These are the activations of a small neural network, seen along a few directions. Each row is one input.
In each table, some parts of the input vary, and every possible input appears once, in random order.
Descriptions start from the smaller parts, as in this example, which fits no table here: ring(8) and (point or ring(11) or (values(3) and line(6))).
Shared parts are said once, and a part with two or three values counts as separate values.
(in the rows, 128 means zero)

Other details of the inputs vary at random and push rows far along two fixed directions, the same in every table; ignore that.

Rows:
r1: [165 172 116 117 134 107 123 145 166 159 116 156 157 133]
r2: [137 161 134 116 198 105 109 113 115 140 115 153 101  91]
r3: [146 158 164 123 176  94 106  93 136 122 169 149  72 114]
r4: [170 174 129 122 104 110 129 136 176 143 146 164 118 168]
r5: [ 87  47 163 155 111 135 136 100  80  99 133  80 123 124]
r6: [115 114  67 122  71 166 144 191 159 149  98 127 202 143]
r7: [136 148 159 108 207 100  89 113 108 143 128 120 106  94]
r8: [103  92 125 139  57 142 147 135 143 110 108 119 147 152]
r9: [121 122 161 142 189 134 107  93  94 105 143 134  61 105]
r10: [145 151 150 106 168 114  93 100 147 123 146 176  64 124]
r11: [148 146 173 133 179 112 101  93 115 112 145 147  65 120]
r12: [127 142  74 144  39 148 167 161 166 135 107 145 164 154]
r13: [116 134  98 117 121 122 124 144 138 149 106 125 156 116]
r14: [143 182 106 125 113 111 148 135 166 153 135 154 120 144]
r15: [127 140  88 150 110 146 140 145 140 127 122 150 129 136]
r16: [119  94 117 147  84 167 154 150 138 110 140 122 139 140]
r17: [153 120 148 101 189 142  95 119 147 109 163 181  65 115]
r18: [150 122 120 126  46 131 131 139 183 131 126 154 160 171]
r19: [ 90 100 122 136 166 136 114 119  82 130 102  98 130  97]
r20: [148 161 158 113 192  90 121 104 121 135 157 142  76 111]
r21: [134 166  83 107 131 113 115 153 168 158 117 151 154 127]
r22: [129 109 158 114 212 130 110 126  86 126 135 123 106  80]
r23: [137 128 124 103 218 118  80 128 114 132 135 154 101  92]
r24: [169 159  91 132 128 147 127 151 166 132 127 180 127 150]
r25: [130 128 120 139  88 121 145 118 149 124 149 143 123 142]
r26: [135 107 118 156  83 170 160 154 121 121 109 114 155 134]
r27: [138 147 115 137 107 112 147 131 151 137 143 139 140 131]
r28: [127 147 155 128 178 118 115  97 112 111 138 150  57 117]
r29: [139 162  89 102 135 110 115 152 170 157 138 149 153 119]
r30: [104  92 128 173  22 147 176 135 124 121 102  88 172 167]
r31: [163 120 125 119 108 160 118 152 172 118 135 172 125 161]
r32: [126 153 105 104 129 116 123 149 145 158 120 128 152 129]
r33: [ 76  66 143 139 130 126 141 129  67 125 101  65 159  92]
r34: [159 144  86  91 148 149 107 174 172 145 132 173 144 129]
r35: [ 93  78 166 155 112 132 153 101  77 101 135  82 108 117]
r36: [164 150  82 110 150 132 120 154 166 142 135 186 140 129]
r37: [150 160 125 137  93 119 138 126 167 131 141 156 119 149]
r38: [156 134 111 116 131 156 130 162 146 141 107 151 157 133]
r39: [ 83 107 127 169  72 126 176 115 103 133 109  69 161 121]
r40: [158 129 164 118 186 126  77 103 126 110 148 168  67 133]
r41: [156 175 110 104 139 107 131 145 166 166 119 151 149 150]
r42: [141 158 178 121 194 102 114  99 106 132 140 121  78 109]
r43: [144 153 111  97 134 100 126 146 153 160 134 138 148 139]
r44: [144 137 190 118 178 106  89  88 128 117 151 137  74 119]
r45: [165 170  88 115 109 133 137 155 181 134 143 192 123 141]
r46: [ 87 113 182 153 144 104 147  86  74 124 133  66  90 117]
r47: [ 68  91 172 156 157 100 141  88  46 132 101  52 137  70]
r48: [106 108 135 163  67 134 165 120 109 129 105  85 160 132]
r49: [ 90  96 137 150  56 122 150 107 137 122 118  99 151 147]
r50: [143 128 100 111 131 153 114 165 142 147 111 141 155 134]
r51: [160 168  66 111 140 137 117 159 174 150 124 192 137 137]
r52: [147 132 118 145 104 149 129 132 144 122 138 155 116 160]
r53: [143 174 124  91 210 145  75 117  88  63 171 106  93 127]
r54: [ 95  75 158 143 175 133 112 115  52 122 100  72 134  90]
r55: [169 149 105  99 114 120 113 147 196 123 157 205 111 166]
r56: [126 122 118 134  92 136 149 147 127 142  90 123 176 133]
r57: [ 85  97 138 102 181 146  90 123  34  74 132  24 160 104]
r58: [131 123  74 127  46 132 161 170 163 146 107 148 196 148]
r59: [ 92  87 141 168  72 149 172 126  86 122  91  66 159 125]
r60: [145 135 143 115  96 111 125 125 164 138 135 136 129 170]
r61: [115 139 160 136 187 109 118  95  88 120 130 123  76  85]
r62: [ 70  69 149 174 123 161 163 114  57 109 104  55 124  93]
r63: [149 160 122  86 211 104  88 120 135 147 140 169  99  97]
r64: [134 161 118 115 123 107 144 137 140 160 117 132 150 135]
r65: [ 97  89 125 138  89 126 144 136  99 147  92  77 183 120]
r66: [140 117 134 127  74 112 129 127 171 123 149 149 140 151]
r67: [127 118 159 126 189 130  92  93 113 106 145 148  59 117]
r68: [130 107 127 126  77 125 129 123 164 120 147 149 136 144]
r69: [112 134 131 166  70 125 167 124 126 140 115  91 164 129]
r70: [118  97 180 119 187 151  97 101  99  97 142 127  65 101]
r71: [107 120 138 122 134 156 107 106  71  53 164  58 117 144]
r72: [165 191  62  70 150 156  89 169 158  98 155 142 164 164]
r73: [105 101 129 140 154 147 136 136  92 128 102 105 138  93]
r74: [133 143 119 107 128 113 124 143 140 159 110 120 157 140]
r75: [ 86  87 186 172 102 117 153  82  77 116 123  54 122 117]
r76: [143 125 134 122  94 137 121 126 156 127 124 158 122 167]
r77: [ 90  87 143 147  45 120 166 119 126 129 114  73 158 158]
r78: [153 160 130  88 210 117  81 130 127 143 115 169  94 109]
r79: [137 118 108 135 117 159 150 148 137 125 136 139 133 126]
r80: [107  97 151 153 128 158 137 121 100 106 132 108 101 119]
r81: [142 138 155  85 194 148  62 101  96  54 181 108  83 143]
r82: [ 87  83 180 160 156 108 138  88  41 127  95  54 132  81]
r83: [123 132 103 132  61 104 172 154 151 165 119 113 197 151]
r84: [139 126 149 130 188 128 102 105 115 107 163 157  63 118]
r85: [ 85  79 139 159  79 113 173 121  89 141 108  62 191 103]
r86: [ 87  68 108 178  58 153 179 139  99 112 114  77 172 131]
r87: [123 142  75 127  81 135 153 163 156 155  94 143 179 137]
r88: [132 157 123  94 212 116  89 126 118 143 120 160  92  99]
r89: [143 151 131 123 100 113 143 124 157 132 161 143 118 155]
r90: [172 155 108 125 111 160 122 151 180 131 148 182 110 167]
r91: [156 152 127 102 108 102 125 129 182 144 159 163 114 167]
r92: [153 132 105 128 135 141 128 147 139 139 101 150 155 128]
r93: [152 157 105 133 109 113 137 135 163 134 140 160 129 131]
r94: [ 85  98 173 166 136 114 140  82  69 107 124  76  94 101]
r95: [112 112 107 134  87 116 151 147 136 146 115 121 181 124]
Each input here is: line(5) and (point or (values(3) and line(6))).
Question: Changing only the line(5) part turns r35 into r58. The same change can be made to r80. Which row results?
Answer: r73
Question: Changing only the line(5) part turns r67 into r9. The same change can be made to r5. Which row results?
Answer: r84
Question: Changing only the line(5) part turns r27 into r29. The same change can be made to r26. Which row results?
Answer: r50
Question: Change only the values(3) part in r17. List by row number the other rows that result.
Answer: r31, r70
Question: Change only the values(3) part in r45. List by row number the other rows that result.
Answer: r12, r59
Question: Change only the line(5) part in r18. List by row number the other rows that result.
Answer: r11, r48, r65, r82

Rows:
r96: [116 100 115 127  84 144 135 141 130 117 127 105 162 148]
r97: [136 131  91 120 125 155 123 157 139 128 118 143 151 132]
r98: [115 107 186 145 183 109 121  86  90 126 131 124  68  91]
r99: [124 113 168 132 188 138 105  99  90  99 143 126  69 107]
r100: [140 144  83 115 113 148 128 161 149 130 124 144 158 140]
r101: [ 70  81 117 168  44 136 186 136  84 134  90  38 206 127]
r102: [121 132 178 117 189  98 105  93  89 121 138 101  92 106]
r103: [146 160 123 132 108 121 137 125 158 129 142 149 115 148]
r104: [149 132 107 109 124 148 111 149 158 122 135 157 134 149]
r105: [122 123 179 134 188 118 109  88  82  98 151 110  65 104]
r106: [118 109 174 123 193 105 104  98  98 137 126 124  90  93]
r107: [149 153 112 113 104 111 127 140 176 152 129 161 144 148]
r108: [159 175  93 102 152 131 111 152 157 133 136 165 131 132]
r109: [166 174 117 122 119 112 128 131 185 144 144 192 103 147]
r110: [104 116 116 144  96 121 158 136 115 149 100  98 171 119]
r111: [154 154 103 104 108 129 114 146 169 127 143 153 142 157]
r112: [142 144  98 121 132 126 130 152 155 159 111 162 146 119]
r113: [ 73  55 144 174  54 154 173 116  80  99 118  51 157 135]
Question: What is each input in this table made of?
Answer: values(3) and line(6)
Question: Changing only the line(6) part turns r112 into r110. The same change can be made to r98. Which row results?
Answer: r109
